Each row below holds a small network's activations on one input, seen along a few directions.
In each table, some parts of the input vary, and every possible input appears once, in random order.
Descriptions start from the smaller parts, as in this example, which fits no table here: one of 5 places around a ring, together with either a single point or one of 9 places around a ring or (one of 2 separate values, together with one of 6 places along a line).
Shared parts are said once, and a part with two or three values counts as separate values.

Other details of the inputs shift rows strongly along two fixed directions, in all tables alike. That doesn't count.

A family of inputs:
row 1: [ 11 -36  30  -1 -21  15   2  13   6 -13  12]
row 2: [  8 -14  24 -14 -28  11  -1  22  11 -18  10]
row 3: [ 34  -3 -99  36  -5 -44   7 -61 -62 -55   0]
row 4: [-26   6  31   7  21   9 -16 -17  18  -4  16]
row 5: [ -7  -3  17 -13  18  22  24   1  -3 -20 -25]
row 6: [ 18   1  16 -21 -26  17  -3  27  16 -17  12]
row 7: [-29  18  -3  -9   2  29  56  21 -32  34 -14]
row 8: [-29 -11  28  15  25  12 -13 -17  19  -3  20]
row 9: [ 14 -21  33  -9 -24  11   0  12   5 -14   8]
row 10: [-22  24  13  -7  20  16 -20  -3  28  -6  21]
row 11: [  42   16 -104   39  -70  -53   11  -38  -80    4   41]
row 12: [  52  -26   -4   11   58 -117 -101   20   72  109  -81]
row 13: [ -3  17   0 -29  15  29  21  15   9 -22 -21]
row 14: [-49  28  11  15   1  22  10  -4 -10  48  26]
row 15: [-13   3   8 -19  13  21  23  10   4 -23 -25]
Each input here is: one of 3 separate values, together with either a single point or one of 4 places along a line.
- Changing only the choice among 3 separate values turns row 9 into row 5. The same change can be made to row 6. Which row results? => row 13
- List by row number the other rows that have the choice among 3 separate values in common with row 4. => row 8, row 10, row 12, row 14

A family of inputs:
row 16: [-64  41  29 -12 -42  77  56 -30 -44 -73  84]
row 17: [ -9   7 -15   6  12 -18  -1  -7 -12   0 -20]
row 18: [  7  25 -18 -14   3 -16 -20  -1  10  -6  -1]
row 19: [ 10  17 -22  -3  27  -5  -6 -13   2  -2 -11]
row 20: [-70  37  13   1 -40  92  58 -28 -41 -68  76]
row 21: [ 23  -5 -15  -3  21  -4 -11 -11   9 -21  -9]
row 22: [  5  22 -20  -4   7 -12 -11  -7  11  -6 -11]
row 23: [ 20   0   1  -2  -9 -17 -26  -2   1 -16   2]
row 24: [ 20   3 -11 -13  -3 -15 -26   0  16 -23   2]
row 25: [-13  -1 -31  13   7 -13   4   4  -2  19   1]
row 26: [-35 -12  91 -24  39  55  13  46  46  65 -27]
row 27: [ 32  11 -34 -18 -35  -2  49  36 -41  29 -34]
row 28: [ -1 -26 -14  11  -2 -14  -5  -6  -7   0  -7]
row 29: [ 17 -19  -8  13   6  -3  -9 -13  -8   5   2]
row 30: [ 19   0 -13  -4   1 -11 -17  -6  17 -24  -8]
row 31: [-49 -18  95 -28  30  30  23  45  44  54 -39]
row 32: [ 18  -9   9   0 -18 -25 -16  -9  -4  -3  11]
row 33: [  7  22  -5  -3  -3 -18 -20  -4  -6   2  -1]
row 34: [ 16 -13   7   9 -14 -22  -7 -15  -2  -3   0]
row 35: [-15  -3 -21  11   3 -13   0  -7 -14  19  -9]
row 36: [-67  42   7  -6 -38  88  52 -10 -29 -68  95]
row 37: [-37  -5 106 -28  18  36  15  45  51  55 -28]
row 38: [ 12 -14  -6  12 -15 -10 -15  -7   1   2   3]
row 39: [  4   6 -25  15  16  -3  -1  -3  -4  24  10]
row 40: [ 15  -7 -14   6 -14 -14 -20  10  11   2  23]
row 41: [ 22  -9  -3   8  16  -7 -11 -13  -6 -13  -9]
row 42: [  4  19  -8   7   1 -14 -11  -9  -5   2 -11]
row 43: [  7 -29  84 -54 -12  60  61 100  29  49 -58]
row 44: [ 20 -18   4  10   6 -15  -2 -20 -10   0  -1]
row 45: [  6 -12 -20  -4  13 -15  -7  -4  10 -26 -17]
row 46: [  0  11 -23  14  -4 -10  -6   3   5  20  10]
row 47: [ 18  -4  -1   7  -5 -14 -17  -7   2 -17  -8]
row 48: [  0 -23 -24  14   3 -13  -2   6   4   0   4]
row 49: [  6   5  -3   9  12 -14   4 -22 -17  19  -3]
row 50: [  5 -16  -8   6   7 -18  -7  -6  -5 -19 -18]
row 51: [ 18 -16 -18  16  11  -3  -6  -2   3   5  12]
row 52: [ 14 -10  -3   3 -18 -14 -24  -2  -1   2  13]
row 53: [ -8  10 -27  -5  18 -16  -1  -5   3  -8 -19]
row 54: [  9  14 -10   8  21  -7  -5 -15 -13   6 -12]
row 55: [  2 -25  -1   8  -2 -25   3 -13 -10  -5 -10]
row 56: [ 13 -11 -16  15 -10 -10 -12   4  12   2  13]
row 57: [  1  12 -10   2 -13 -14 -18  -4  -7  20  10]
- What is each input in this table made of? => one of 2 separate values, together with either a single point or (one of 4 places along a line, together with one of 5 places along a line)
- Changing only the choice among 2 separate values turns row 20 into row 38. The same change can be made to row 54. Which row results? => row 41
- Changing only the choice among 2 separate values turns row 37 into row 34. The same change can be made to row 16. Which row results? => row 32
- Which other rows does row 52 become when the place on the line of 4 takes its other values? List them by row number. => row 28, row 29, row 38
- Which other rows does row 24 become when the place on the line of 4 takes its other values? List them by row number. => row 21, row 30, row 45

A family of inputs:
row 58: [  1  -2   9 -12   4   8   8  10   5 -11 -13]
row 59: [-15   1  16   3   9   5  -5  -4   7   3   3]
row 60: [  2  -6  15  -8  -4   7  -8   9  13 -10   5]
row 61: [-5  2 10 -2 -8  9  2 10  3 13  8]
row 62: [  2 -12  10  -7   1   8   4  10   9 -11  -4]
row 63: [ 18   1 -37  12 -20 -18  -5 -29 -29 -39  19]
row 64: [-14  -1   8   2  13   9   0   0   9   3   0]
row 65: [  2   1   7 -10  -4   9  17  15  -2   1 -13]
row 66: [-14   2  14   1   3   5   3  -1   2  13   5]
row 67: [ 12   4 -44  16  -7 -13  -4 -33 -24 -38  19]
row 68: [ -3   0  16  -3   6   6 -12   1  17  -8   8]
row 69: [-5  7  4 -6  0 11 16 13 -6 12 -9]
row 70: [ 3 -9  8 -5 -7 10 13 14  2  1 -5]
row 71: [-15   8   6  -4  15   9   3   0   4   3  -9]
row 72: [-4 -2 14 -2 -7  8  7  7 -3 13  2]
row 73: [ 12  13 -46  10  -4 -14  -1 -34 -27 -36   9]
row 74: [  3  -7  16  -6 -12   7   7   9   0   2  -2]
row 75: [  2  -3  12  -7 -13   8   1  12   7   3   4]
row 76: [-13   1   6   0   8   9   8   4   3  13   2]
row 77: [-15   4  13   2   8   5 -10  -1  14   3   9]
row 78: [-14  10   4  -5  10   9  12   4  -2  13  -7]
row 79: [-4 -3  6 -2 -2 12 12 12 -2 12 -1]
row 80: [ 63 -25 -23  13  28 -92 -66   2  29  60 -59]
row 81: [  1  17 -44  19 -15 -17  -5 -32 -27 -16  31]
- What is each input in this table made of? => one of 4 places along a line, together with one of 6 places around a ring
- Changing only the place on the line of 4 turns row 79 into row 69. The same change can be made to row 76. Which row results? => row 78
- Which other rows does row 75 become when the place on the ring of 6 takes its other values? List them by row number. => row 60, row 61, row 68, row 77, row 81
- Which other rows does row 74 become when the place on the ring of 6 takes its other values? List them by row number. => row 59, row 63, row 66, row 72, row 80
